These are the activations of a small neural network, seen along a few directions. Each row is one input.
Each table varies a few parts of the input and shows all the possible inputs, shuffled.
Descriptions start from the smaller parts, as in this example, which fits no table here: one of 5 places around a ring, together with either a single point or one of 11 places around a ring or (one of 3 separate values, together with one of 6 places along a line).
Shared parts are said once, and a part with two or three values counts as separate values.

Other details of the inputs shift rows strongly along two fixed directions, in all tables alike. That doesn't count.

Rows:
x1: [14 -1  2 -7  9  6 36  2 -2 15 -6  3  6]
x2: [ 10   4 104 -65  43 -49 -56  60  14 -68 -14  76 -25]
x3: [-11   8   9  13 -27   3 -32 -12 -13   3   7  -9  -6]
x4: [ 17   0  -1 -17   5   9  29   7  -4  13  -6  -5  15]
x5: [-31  12  -5  15 -16 -10 -29  -9  -4  -2   1 -13   1]
x6: [ -4  18  13  18 -24 -19 -17 -16 -16   3   1 -17   1]
x7: [-29  15  -4  23 -10 -11 -27  -9  -4  -2  -1 -11  -8]
x8: [ 15 -19 -19  -6   9  14  15  11   5   0  -5   6  13]
x9: [ 13 -20 -17  -5  10  12  19   8   6  -5  -1   7  13]
x10: [ -9  -5 -20 -18  18  14  18  13   5   6  -4  -1   9]
x11: [  8  -9  -4 -14  11  20  27   2  -5   2  12   4  -4]
x12: [ -7  -3  -2  35 -20 -12 -29 -12  -2  -2  -5   1  -4]
x13: [16  3  1 -7 11  7 36  2 -4  9 -4 -2  7]
x14: [ 23   2  -2 -18   8   2  30  -2  10  14  -1  -6   4]
x15: [-22  15  -8  13 -13 -16 -32 -14  10   4   2 -16 -10]
x16: [ -5  10   7  12 -25  -4 -30 -20   2   5  12 -11 -17]
x17: [ 15 -19 -18  -2  14   9  22   6   3  -6   0   7   7]
x18: [-31  11  -3  23 -12 -12 -26  -9  -3   4  -4  -7  -8]
x19: [ -5   1  -3  35 -18 -10 -29 -12  -4  -7  -3  -3  -4]
x20: [  7 -11  -3 -17   7  24  25   4  -2   3  10   4   2]
x21: [ -9  -4 -19 -13  22   8  25   9   3   0   1  -1   3]
x22: [ 14  -1   1 -16   6   7  33   3  -3   8  -2  -4  16]
x23: [ 9 -7 -2 -8 13 23 27  3 -2  4  8  6 -7]
x24: [  2   1  -7  24 -21 -15 -35 -16  10  -2   1  -9  -6]
Description of these inputs: one of 4 separate values, together with either a single point or one of 5 places along a line.
The inputs of x19 and x13 match in every part but the choice among 4 separate values. If x9 is changed in the same way as x19 into x13, which row does it become? -> x22
List by row number the other rows that have the choice among 4 separate values in common with x23. -> x2, x3, x11, x16, x20
List by row number the other rows that have the choice among 4 separate values in common with x21. -> x5, x7, x10, x15, x18

Rows:
x25: [-58  13 -72  49 -22   1 -15 -41  17  35   7 -49  -9]
x26: [ 44 -15 -63 -15  14  16  87 -10  25  44 -10 -33  41]
x27: [ 10   8  69  35 -35 -29 -67  -2 -23 -25  -8  30 -18]
x28: [ 72 -13  40 -56  22  -9  14  19  24 -23   5  26  -4]
x29: [-15 -32 -77  -2  28  58  74  16  -7  27 -10 -10  37]
x30: [-32  14  38   1 -15 -21 -95  -4  18 -22  14  19 -52]
x31: [-14   9 -39  81 -42  -3   6 -34 -27  38 -22 -35  25]
x32: [-20 -16 -86 -15  43  44  71   3  36  43  -3 -19   4]
x33: [-48   8 -20  41 -21 -16 -49  -4 -23 -21  -5 -17  14]
x34: [ 46 -26  49 -23  29   1  28  29  -4 -30  -6  55  -3]
x35: [-53  -3 -62  61 -37  14 -12 -27 -26  18   0 -39  24]
x36: [-65  86  50 -11 -30 -28  -5 -20 -46  35   1 -52   1]
x37: [ 69 -13  45 -62  19  -4   8  26  28 -12  -3  33  -2]
x38: [-33  11  37   2 -14 -27 -90  -9  19 -29  19  18 -51]
x39: [  7  27  -2  24 -42 -44 -46 -21  11  18 -20 -34  20]
x40: [-14   6 -40  82 -41 -10  10 -39 -26  30 -16 -36  25]
x41: [-54  17 -73  51 -18   1 -15 -41  14  29  10 -53 -12]
x42: [ 13 -31  27 -45  39  23   3  44  -6 -50  13  51  -7]
x43: [ 49 -11 -58 -17  20  11  82  -5  23  33  -9 -33  38]
x44: [ -2  43  96 -95  30  11  48  29 -29   5  17  15 -21]
x45: [-27  -1  47  14 -30  -6 -91  10 -23 -38   8  28 -19]
x46: [ 31  15  60   2 -46 -47 -77 -18   9 -20   6   4 -15]
x47: [  9 -35  27 -45  34  24   4  41  -4 -42  11  53  -4]
x48: [  8 -17  16 -55  53  11   1  28  34 -32  19  40 -41]
x49: [ 27 -21 -59  22  28  26 101   0 -10  25 -17 -12  36]
x50: [ 51 -22  50 -23  34   0  27  31  -6 -37  -4  52  -6]
What do these inputs look like to the network? -> one of 2 separate values, together with either a single point or (one of 3 separate values, together with one of 4 places along a line)
The inputs of x45 and x29 match in every part but the choice among 2 separate values. If x38 is changed in the same way as x45 into x29, which row does it become? -> x25
Change only the place on the line of 4 in x29. List by row number the other rows that result. -> x31, x32, x39
Change only the choice among 3 separate values in x27. List by row number the other rows that result. -> x34, x50
Change only the choice among 3 separate values in x29. List by row number the other rows that result. -> x33, x35
